Look-ups in named tables: a row name and a column name give one cell, copied from the table.

Zim
|  | Dis | Mimopi | Vafe | Moram |
|---|---|---|---|---|
| Numo | 26 | 81 | 43 | 95 |
| Bativo | 37 | 90 | 107 | 148 |
| Gez | 130 | 122 | 84 | 62 |
| Rovoma | 102 | 186 | 201 | 25 |
| Duveme | 65 | 91 | 145 | 76 |
| Porebi | 96 | 92 | 199 | 157 |
| Veku | 35 | 150 | 100 | 109 |
| Nasezi | 145 | 132 | 90 | 77 |

What is the Mimopi of Porebi in Zim?
92
What is the Dis of Veku in Zim?
35
What is the Mimopi of Veku in Zim?
150
What is the Vafe of Rovoma in Zim?
201
What is the Mimopi of Duveme in Zim?
91
What is the Dis of Duveme in Zim?
65
What is the Mimopi of Rovoma in Zim?
186
What is the Dis of Rovoma in Zim?
102
What is the Dis of Numo in Zim?
26
What is the Dis of Nasezi in Zim?
145
What is the Dis of Bativo in Zim?
37

Table Mot
	Fim	Bozezi
Suposu	5.34	1.11
Sil	-75.87	57.88
Kulinem	-25.62	-78.90

Sil, Fim: -75.87
Suposu, Bozezi: 1.11
Suposu, Fim: 5.34
Sil, Bozezi: 57.88
Kulinem, Bozezi: -78.90
Kulinem, Fim: -25.62

Table Gef
fields: Lek, Podiz, Venu, Bisef
Loz: [0.8, 0.6, 0.6, 0.6]
Zule: [0.4, 0.4, 0.6, 0.5]
Kota: [0.4, 0.2, 0.5, 0.5]
Dufe: [0.5, 0.2, 0.5, 0.7]
Bavazum: [0.5, 0.6, 0.7, 0.9]

Venu of Bavazum is 0.7
Lek of Zule is 0.4
Bisef of Loz is 0.6
Bisef of Dufe is 0.7
Podiz of Loz is 0.6
Bisef of Bavazum is 0.9
Podiz of Kota is 0.2
Venu of Loz is 0.6
Venu of Kota is 0.5
Bisef of Zule is 0.5
Podiz of Bavazum is 0.6
Venu of Dufe is 0.5
Podiz of Dufe is 0.2
Bisef of Kota is 0.5
Lek of Dufe is 0.5
Venu of Zule is 0.6
Which row has the largest Lek? Loz

Lis
|  | Vov | Muv | Meruto | Vosago | Ridur | Lom | Beni | Tovaref |
|---|---|---|---|---|---|---|---|---|
| Midun | 162 | 132 | 159 | 54 | 123 | 161 | 116 | 126 |
| Zegozi | 66 | 104 | 53 | 170 | 67 | 121 | 156 | 47 |
| Zapezu | 165 | 115 | 146 | 21 | 131 | 128 | 111 | 64 |
| Vatubiz | 147 | 152 | 157 | 145 | 170 | 190 | 127 | 153 |
| Tukupa | 167 | 112 | 99 | 134 | 116 | 131 | 129 | 119 |
| Lam | 113 | 181 | 171 | 169 | 128 | 156 | 130 | 165 |
| Gef | 101 | 114 | 65 | 116 | 103 | 135 | 124 | 79 |
| Rusa | 133 | 156 | 169 | 141 | 174 | 182 | 145 | 158 |
| Dabiv | 182 | 135 | 155 | 115 | 159 | 120 | 126 | 129 |
| Lugibip | 150 | 166 | 144 | 169 | 190 | 172 | 152 | 124 |
| Mulusep | 115 | 108 | 104 | 116 | 119 | 148 | 138 | 87 |
| Nim | 171 | 175 | 193 | 145 | 180 | 163 | 165 | 186 |

Vosago of Gef: 116
Ridur of Mulusep: 119
Lom of Zegozi: 121
Muv of Zapezu: 115
Tovaref of Gef: 79
Tovaref of Tukupa: 119
Muv of Mulusep: 108
Ridur of Gef: 103
Vov of Midun: 162
Vosago of Zegozi: 170
Which row has the largest Lom? Vatubiz

Bukif =
,Nukos,Rusina,Zib,Solibu,Fev,Lalu,Tad,Roz
Zere,-5.18,-22.02,-7.64,-1.26,-21.05,-51.95,24.40,-52.82
Zivos,37.64,29.65,-1.96,-39.12,31.99,49.23,-61.48,54.15
Gev,-13.47,13.10,48.07,-70.05,13.13,41.86,-20.29,62.85
Zopete,-50.91,6.42,13.95,-29.63,-7.72,41.93,31.40,24.56
Gunuke,18.95,21.86,20.23,-27.34,18.35,33.11,-58.54,55.59

Zere, Zib -> -7.64
Zere, Fev -> -21.05
Gev, Solibu -> -70.05
Gev, Lalu -> 41.86
Gev, Rusina -> 13.10
Zivos, Rusina -> 29.65
Zere, Lalu -> -51.95
Gunuke, Lalu -> 33.11
Zere, Tad -> 24.40
Zopete, Solibu -> -29.63
Zere, Nukos -> -5.18
Zopete, Zib -> 13.95
Gunuke, Solibu -> -27.34
Zopete, Roz -> 24.56
Zere, Rusina -> -22.02
Gev, Fev -> 13.13
Zopete, Fev -> -7.72

Peki
|  | Nom | Datu |
|---|---|---|
| Mup | -34.28 | 44.27 |
| Lut | -33.74 | -69.52 |
| Nito | -51.37 | 47.97 |
| Rasel | -54.57 | -32.63 |
| Veguzoz | 1.30 | -0.03 |
| Liga | 17.61 | 52.40 |
| Gezum | 9.76 | 10.46 |
| Punaduv | -30.08 | -6.12 |
| Dop | -64.84 | -81.04 |
| Rekufop | 44.29 | 0.21 |
| Kepumaz | -64.61 | 16.43 |
| Tum | -59.93 | -38.86 |
| Tos | -51.47 | -11.11 |

Datu of Dop: -81.04
Nom of Lut: -33.74
Nom of Liga: 17.61
Datu of Kepumaz: 16.43
Datu of Veguzoz: -0.03
Datu of Tos: -11.11
Nom of Nito: -51.37
Datu of Liga: 52.40
Nom of Rekufop: 44.29
Datu of Nito: 47.97
Nom of Tos: -51.47
Datu of Tum: -38.86
Nom of Tum: -59.93
Nom of Dop: -64.84
Nom of Veguzoz: 1.30
Datu of Punaduv: -6.12

Fezoden =
	Kuzesod	Fimavib
Sini	206	101
Kuv	57	205
Gom	98	203
Fofoto	209	71
Gugefo	70	209
Fas	156	105
Neb	143	109
Vapet	81	207
Gul	214	83
Tur	191	89

What is the Fimavib of Neb in Fezoden? 109
What is the Kuzesod of Gugefo in Fezoden? 70
What is the Fimavib of Fofoto in Fezoden? 71
What is the Kuzesod of Fas in Fezoden? 156
What is the Fimavib of Gul in Fezoden? 83
What is the Fimavib of Gom in Fezoden? 203
What is the Kuzesod of Gom in Fezoden? 98
What is the Fimavib of Fas in Fezoden? 105
What is the Fimavib of Vapet in Fezoden? 207
What is the Kuzesod of Kuv in Fezoden? 57
What is the Kuzesod of Gul in Fezoden? 214
What is the Fimavib of Kuv in Fezoden? 205
What is the Fimavib of Tur in Fezoden? 89
What is the Fimavib of Gugefo in Fezoden? 209
What is the Fimavib of Sini in Fezoden? 101
What is the Kuzesod of Tur in Fezoden? 191
What is the Kuzesod of Vapet in Fezoden? 81
What is the Kuzesod of Sini in Fezoden? 206
Which row has the largest Kuzesod? Gul

Lasip:
fields: Mita, Vedov, Gazuba, Gefeda, Menel, Pir
Vak: [0.5, 0.0, 0.1, 0.4, 0.8, 0.7]
Sela: [0.2, 0.9, 0.8, 0.5, 0.2, 0.1]
Bidolam: [0.7, 0.7, 0.7, 0.6, 0.1, 0.3]
Pap: [0.4, 0.8, 0.9, 0.8, 0.4, 0.3]
Nep: [0.3, 0.9, 0.9, 0.7, 0.4, 0.3]
Luzi: [0.4, 0.8, 0.8, 0.8, 0.4, 0.3]
Safud: [0.4, 0.9, 0.9, 0.8, 0.4, 0.3]
Mener: [0.6, 0.8, 0.6, 0.6, 0.0, 0.5]
Vil: [0.0, 0.3, 0.3, 0.3, 1.0, 0.0]
Miko: [0.7, 0.0, 0.4, 0.4, 0.6, 0.7]
Bim: [0.3, 0.1, 0.2, 0.3, 0.8, 0.3]

What is the Pir of Safud in Lasip? 0.3
What is the Menel of Bim in Lasip? 0.8
What is the Gazuba of Mener in Lasip? 0.6
What is the Menel of Mener in Lasip? 0.0
What is the Mita of Luzi in Lasip? 0.4
What is the Gefeda of Luzi in Lasip? 0.8
What is the Vedov of Safud in Lasip? 0.9
What is the Gazuba of Vil in Lasip? 0.3
What is the Pir of Luzi in Lasip? 0.3
What is the Menel of Vil in Lasip? 1.0
What is the Vedov of Luzi in Lasip? 0.8
What is the Pir of Miko in Lasip? 0.7
What is the Menel of Pap in Lasip? 0.4
What is the Menel of Luzi in Lasip? 0.4
What is the Mita of Mener in Lasip? 0.6
What is the Vedov of Miko in Lasip? 0.0
What is the Gazuba of Nep in Lasip? 0.9
What is the Mita of Miko in Lasip? 0.7
What is the Pir of Mener in Lasip? 0.5
Which row has the largest Menel? Vil

